B =
[[154 132 143 130 113 131 117]
 [115 137 132 104 124 117 117]
 [128 132 132 104 144 134 127]]
Indices start at 0.
row 0 col 0 => 154
row 1 col 2 => 132
row 2 col 5 => 134
row 1 col 6 => 117
row 2 col 2 => 132
row 0 col 3 => 130
row 2 col 6 => 127

grid =
[[138 107 148 130 120 118 134 130 107 144 122 139 116 132]
 [117 137 126 130 126 151 118 148 132 113 145 139 137 138]
 [138 110 148 118 119 121 135 112 125 144 108 124 113 110]
 [123 132 118 131 130 131 132 120 132 133 126 123 120 132]
 [103 134 111 137 138 126 132 148 144 126 112 122 114 108]]
grid[-5][-14] -> 138
grid[2][6] -> 135
grid[4] -> [103, 134, 111, 137, 138, 126, 132, 148, 144, 126, 112, 122, 114, 108]
grid[0] -> [138, 107, 148, 130, 120, 118, 134, 130, 107, 144, 122, 139, 116, 132]
grid[:, -13] -> [107, 137, 110, 132, 134]
grid[1] -> [117, 137, 126, 130, 126, 151, 118, 148, 132, 113, 145, 139, 137, 138]
grid[-3][5] -> 121
grid[-2][-14] -> 123
grid[2][3] -> 118
grid[:, 8] -> [107, 132, 125, 132, 144]
grid[:, 5] -> [118, 151, 121, 131, 126]
grid[0][13] -> 132
grid[3][-8] -> 132
grid[-4][-9] -> 151
grid[1][6] -> 118
grid[4][-1] -> 108
grid[1][3] -> 130
grid[4][9] -> 126
grid[0][-5] -> 144
grid[4][-8] -> 132
grid[-3][-12] -> 148

W =
[[157 153 128 128]
 [107 111 128 128]
 [106 110 128 129]
 [123 121 126 127]
 [137 131 125 127]
 [111 121 135 135]
 [127 123 125 127]
 [127 123 124 126]
 [110 112 127 127]
 [114 124 135 135]
 [131 126 124 124]
 [128 124 125 127]
 [121 129 135 135]
 [150 141 123 125]]
W[-14, 0]	157
W[9, -2]	135
W[-5, -1]	135
W[0, -3]	153
W[-1]	[150, 141, 123, 125]
W[7, 3]	126
W[3, 3]	127
W[2, -2]	128
W[-3, -2]	125
W[-9]	[111, 121, 135, 135]
W[10, 0]	131
W[-4, -3]	126
W[3, 1]	121
W[0, -2]	128
W[-4, 2]	124
W[4, 2]	125
W[:, 1]	[153, 111, 110, 121, 131, 121, 123, 123, 112, 124, 126, 124, 129, 141]
W[5, 3]	135
W[5, 0]	111
W[11, -1]	127
W[-7]	[127, 123, 124, 126]
W[6, 2]	125
W[-4, 3]	124
W[-6, -1]	127

x =
[[135 130 128 131 130 133 128 136]
 [129 129 128 128 132 129 128 129]
 [135 128 128 128 131 133 129 130]
 [154 129 128 128 133 149 128 136]
 [139 129 128 128 129 140 128 131]
 [130 131 128 133 133 132 128 132]]
Rows and columns are counted from 0.
row 0 col 0 -> 135
row 1 col 5 -> 129
row 5 col 7 -> 132
row 2 col 6 -> 129
row 3 col 2 -> 128
row 1 col 6 -> 128
row 4 col 1 -> 129
row 5 col 4 -> 133
row 4 col 4 -> 129
row 0 col 2 -> 128
row 2 col 3 -> 128
row 2 col 7 -> 130
row 4 col 6 -> 128
row 1 col 3 -> 128
row 5 col 2 -> 128
row 4 col 0 -> 139
row 1 col 4 -> 132

data =
[[147 121 123 134 141]
 [106 128 129 123 104]
 [139 121 122 131 135]
 [127 125 127 129 121]
 [138 123 126 132 132]]
data[0,0]: 147
data[-2,-1]: 121
data[-4,4]: 104
data[4,4]: 132
data[:, -4]: [121, 128, 121, 125, 123]
data[-5,-3]: 123
data[2]: [139, 121, 122, 131, 135]
data[4,-2]: 132
data[-5,-4]: 121
data[0,-2]: 134

M =
[[123 153 139 140 116 134 132 123 132]
 [122 155 136 139 118 131 133 122 131]
 [123 125 135 118 142 129 114 123 132]
 [137 144 128 106 135 139 123 125 135]
 [122 128 135 117 142 128 114 125 134]
 [116 112 136 118 137 126 119 125 131]
 [130 144 134 105 138 137 129 126 130]
 [117 116 133 116 135 129 120 124 132]
 [122 156 135 138 116 132 132 125 132]
 [116 115 133 118 136 126 119 119 132]
 [119 155 135 137 117 134 134 127 130]
 [123 144 132 140 127 126 137 120 131]
 [135 143 127 107 134 137 127 128 133]
 [114 114 135 116 138 127 120 120 131]
 [121 126 137 120 138 129 118 127 130]
 [125 145 132 145 128 128 136 121 131]]
M[0,0]: 123
M[:, 5]: [134, 131, 129, 139, 128, 126, 137, 129, 132, 126, 134, 126, 137, 127, 129, 128]
M[4,5]: 128
M[14,6]: 118
M[10,3]: 137
M[13,0]: 114
M[14,2]: 137
M[13,4]: 138
M[3]: [137, 144, 128, 106, 135, 139, 123, 125, 135]
M[5]: [116, 112, 136, 118, 137, 126, 119, 125, 131]
M[:, 6]: [132, 133, 114, 123, 114, 119, 129, 120, 132, 119, 134, 137, 127, 120, 118, 136]
M[0,1]: 153
M[8,3]: 138
M[5,8]: 131
M[13]: [114, 114, 135, 116, 138, 127, 120, 120, 131]
M[5,6]: 119
M[11,6]: 137
M[6]: [130, 144, 134, 105, 138, 137, 129, 126, 130]
M[3,5]: 139
M[:, 4]: [116, 118, 142, 135, 142, 137, 138, 135, 116, 136, 117, 127, 134, 138, 138, 128]
M[4,2]: 135
M[:, 2]: [139, 136, 135, 128, 135, 136, 134, 133, 135, 133, 135, 132, 127, 135, 137, 132]
M[0,4]: 116
M[10,7]: 127
M[13,3]: 116
M[7,2]: 133
M[15,4]: 128
M[0]: [123, 153, 139, 140, 116, 134, 132, 123, 132]
M[:, 8]: [132, 131, 132, 135, 134, 131, 130, 132, 132, 132, 130, 131, 133, 131, 130, 131]
M[9,1]: 115
M[:, 3]: [140, 139, 118, 106, 117, 118, 105, 116, 138, 118, 137, 140, 107, 116, 120, 145]
M[2,4]: 142
M[5,0]: 116
M[11,3]: 140
M[9,0]: 116
M[8,7]: 125

a = [125 147 139 119 120 136 124 108 141 154 128 129 132]
a[-13] = 125
a[7] = 108
a[9] = 154
a[1] = 147

A = [ 99 119 156 113 125]
A[0] => 99
A[3] => 113
A[4] => 125
